Questions about the row below.
1) The entry just right of -5?
2) The third smallest entry?
3) The last entry?
[ 29 -21  -5  -3 -44]
1) -3
2) -5
3) -44

Read these off the matrix that follows.
1) Read off the entry just left of -26.45.
2) Read off the entry just right of -25.58.
3) Read off the entry just left of -22.62.
[[-27.27 -27.51 -22.62  -6.49  18.49  17.02  -7.96 -23.56 -27.41 -26.30
  -26.80 -26.05 -27.25 -27.11 -27.15 -26.30]
 [-26.24 -26.05 -26.82 -25.98 -20.29   0.40  21.98  10.96 -13.76 -25.32
  -26.97 -27.03 -27.12 -26.45 -26.98 -27.16]
 [-26.46 -26.55 -26.33 -27.21 -27.05 -26.96 -24.90 -14.49  10.07  22.88
    2.16 -19.28 -25.94 -27.29 -27.46 -26.59]
 [-25.98 -22.16  -3.86  18.98  15.67  -9.53 -24.63 -26.37 -27.06 -27.00
  -26.18 -27.04 -27.00 -26.74 -26.62 -26.46]
 [-26.80 -26.54 -26.10 -27.36 -26.81 -27.39 -26.37 -26.92 -27.32 -23.30
   -8.40  17.46  18.42  -6.09 -22.80 -25.40]
 [-27.14 -26.89 -27.80 -26.99 -26.63 -27.03 -27.62 -26.07 -25.64 -15.51
    8.53  21.12   4.31 -19.46 -25.94 -26.43]
 [ 15.38  19.38  -4.08 -22.78 -26.55 -26.40 -27.64 -26.44 -25.82 -27.23
  -26.77 -26.89 -27.29 -26.13 -23.84 -10.08]
 [-25.90 -26.01 -26.34 -25.58 -19.14   5.06  23.20   7.43 -16.04 -25.75
  -26.61 -26.65 -26.90 -27.39 -26.69 -27.09]
 [-26.09 -26.83 -26.21 -26.98 -25.43 -26.37 -27.60 -26.72 -26.95 -25.98
  -17.15   6.17  21.72   5.66 -17.75 -26.10]
 [-15.77   8.33  23.12   2.76 -18.24 -26.07 -26.37 -26.92 -27.43 -27.32
  -26.85 -27.09 -26.44 -26.39 -27.03 -24.97]
 [-25.42 -26.57 -26.73 -26.91 -26.86 -26.17 -28.08 -26.65 -26.35 -26.30
  -22.34  -6.78  17.86  17.65  -7.30 -22.80]
 [ 16.01  19.76  -4.75 -22.88 -26.68 -28.12 -26.22 -26.32 -27.31 -26.79
  -26.65 -26.14 -26.97 -27.09 -24.10  -9.46]
 [-26.66 -26.78 -26.84 -26.62 -27.58 -26.67 -26.95 -24.07 -10.42  14.60
   20.14  -3.16 -22.02 -26.33 -26.19 -25.86]]
1) -27.12
2) -19.14
3) -27.51

[[8 7 6 8 3 1 7]
 [7 8 4 5 6 4 7]
 [6 7 2 5 5 3 7]
 [6 3 2 1 7 7 3]
 [8 6 5 5 7 7 4]
 [7 7 4 6 7 4 7]
 [6 4 7 7 6 5 3]
 [7 7 4 6 7 3 7]
 [2 1 5 3 3 5 1]
 [6 2 7 5 6 6 2]
 [8 5 7 8 7 6 4]
 [5 5 6 8 3 1 7]
 [4 7 2 4 3 2 7]
 [7 7 2 3 7 6 6]
 [3 6 1 2 2 4 6]]
Counting starts at 0.
What is the entry in row 0 and column 1? 7
The bottom-left entry: 3
The entry in row 0 and column 0 is 8
The entry in row 2 and column 0 -> 6
The entry in the top-right corner -> 7
The entry at row 1, column 0 -> 7
What is the entry in the bottom-right corner? 6
What is the entry at row 0, column 2? 6
What is the entry at row 2, column 2? 2
What is the entry at row 1, column 1? 8
The entry at row 2, column 1 -> 7
What is the entry at the centre? 6

Read these off the row that follows.
1) The entry just right of 0.555?
2) The entry just right of 1.213?
3) The entry just left of the centre entry?
4) The entry just left of -0.218?
[ 1.213 -1.424 -0.889  0.555 -1.401  0.123 -0.079 -0.983 -0.218]
1) -1.401
2) -1.424
3) 0.555
4) -0.983

arr =
[[123 110 154 129 172 148 125  80 127 139  69 243 108 132 146]
 [134 114 142 125 176 173 150  92 144 138  76 196 123 137 161]
 [140 143 158 124 136 160 105 137 125 126 119 164 128 121 147]
 [137 119 143 121 173 180 147  99 144 135  79 184 126 135 164]
 [141 141 157 118 142 171 109 133 128 125 111 163 129 121 153]
 [141 128 148 115 165 185 136 113 141 130  88 171 129 129 164]
 [131 121 164 108 167 185  83  86 113 119  47 253  99 107 164]
 [140 143 159 124 136 159 105 137 125 127 120 164 128 122 146]
 [140 143 158 125 135 158 104 137 125 127 120 164 128 122 145]
 [124 115 164 129 165 153 101  83 116 132  64 253 101 121 146]
 [135 115 142 124 176 175 150  94 144 137  77 193 125 136 162]
 [132 112 142 127 176 169 150  89 143 139  74 202 122 137 159]]
Rows and columns are numbered from 0.
Find the entry directly above the smallest entry.
A: 88
Find the top entry of the column that holds the smallest entry.
A: 69
The entry at row 2, column 2 is 158
The entry in the bottom-left corner is 132
Find the entry in the top-left corner.
A: 123
The entry just left of the smallest entry is 119
Find the entry in the top-right corner.
A: 146
Find the entry at row 2, column 0.
A: 140
The entry just right of 76: 196
Find the entry in the bottom-right corner.
A: 159
Find the entry just right of 169.
A: 150
Find the entry directly below 92.
A: 137
Find the entry at row 0, column 1.
A: 110
The entry just left of 86 -> 83
Find the entry directly below the smallest entry.
A: 120
The entry just left of 167 -> 108
The entry in row 1 and column 1: 114
The entry in row 0 and column 2 is 154
The entry at row 1, column 0: 134
Find the bottom entry of the column that holds the smallest entry.
A: 74
